These are the activations of a small neural network, seen along a few directions. Each row is one input.
In each table, some parts of the input vary, and every possible input appears once, in random order.
Descriptions start from the smaller parts, as in this example, which fits no table here: values(2) and (point or line(11) or (ring(5) and line(6))).
Shared parts are said once, and a part with two or three values counts as separate values.
In the rows, 128 means zero.

Other details of the inputs vary at random and push rows far along two fixed directions, the same in every table; ignore that.

Rows:
x1: [111  84 111 143 102 138 156 128  95  93 107 154 160]
x2: [ 76 140 139 110 106 136  82  42  80  91 137 160 123]
x3: [165 120 122 122 150 130 140 191 161 152 149  96 126]
x4: [109 176 146  90 129 126  46  78 128 140 155 127 104]
x5: [133 180 147  96 147 107  70 104 150 165 157 101  95]
x6: [ 91 134 123 117 102 138  85  34  76  79 136 103 112]
x7: [146 126 120 118 127 110 126 187 160 182 124 122 134]
x8: [166 127 131 144 157 131 159 189 168 151 137 112 126]
x9: [ 98  82 109 140  93 129 158 122  86 111 106 157 157]
x10: [127 148 129 118 132 132  78  74 123  92 142  96 102]
x11: [142 173 152 138 148 124  83  74 143  99 135 112  81]
x12: [136 134 135 115 136 102 136 179 158 189 127 156 136]
x13: [111 168 153 120 136 122 106  72 125 124 130 151 103]
x14: [166 174 166 136 173 136  98 128 169 115 141 143  65]
x15: [140 134 116 105 140 103 142 184 161 205 139  97 151]
x16: [ 96  96 104 149 104 134 172 103  93 111 109 113 164]
x17: [147 136 127 144 143 106 154 165 166 172 117 110 127]
x18: [160 177 163 135 176 138  95 126 172 111 144 140  68]
x19: [123  92 119 151 113 155 175 121  86  89 124 123 149]
x20: [ 86 134 119 117 106 141  81  31  79  77 138 100 115]
x21: [116 165 148 121 138 120  60  79 142 110 137 148  79]
x22: [164 120 128 116 144 135 130 208 164 157 144 124 130]
x23: [139 145 134 126 143 103 153 164 159 191 129 117 140]
x24: [ 90 105 111 131 106 130 172 106  89 135 120 121 178]
x25: [ 95  86  96 125  86 138 145 127  88 124 115 125 173]
x26: [135 167 145 108 135 133  48  85 140 103 144 123  88]
x27: [117 175 150 136 148 124  87  67 144 102 127 140  79]
x28: [163 130 131 151 149 114 170 181 170 150 104 140 126]
x29: [121  78 123 138 109 153 159 141  85  87 122 162 147]
x30: [164 119 130 137 142 109 142 194 169 156 114 150 125]
x31: [144 134 130 147 144 109 165 171 168 163 105 141 124]
x32: [121  85 104 130  91 139 151 141  92 112 113 130 170]
x33: [122  83  98 133  98 134 165 130  91 110 116 103 166]
x34: [130 180 151  92 138 114  59 112 148 165 153 129 100]
x35: [121  81 108 128 103 154 161 127  78  91 135 107 155]
x36: [123  82 116 122  99 157 149 144  83  96 131 135 158]
x37: [131 144 134 127 146 109 160 163 162 178 119 143 141]
x38: [115  94 105 155 110 138 177 117  99 101 107 114 166]
x39: [114  96 111 157 112 142 184 120 100  91  96 144 160]
x40: [165 116 136 132 155 130 143 211 170 151 135 150 120]
Description of these inputs: values(2) and line(4) and ring(5).
Q: Changing only the ring(5) part turns x2 into x24. The same change can be made to x9. Which row results?
A: x17
Q: Changing only the ring(5) part turns x8 into x40. The same change can be made to x11. Which row results?
A: x30
Q: Change only the values(2) part in x38. List by row number the other rows that result.
A: x11
Q: Change only the values(2) part in x32. List by row number the other rows that result.
A: x26
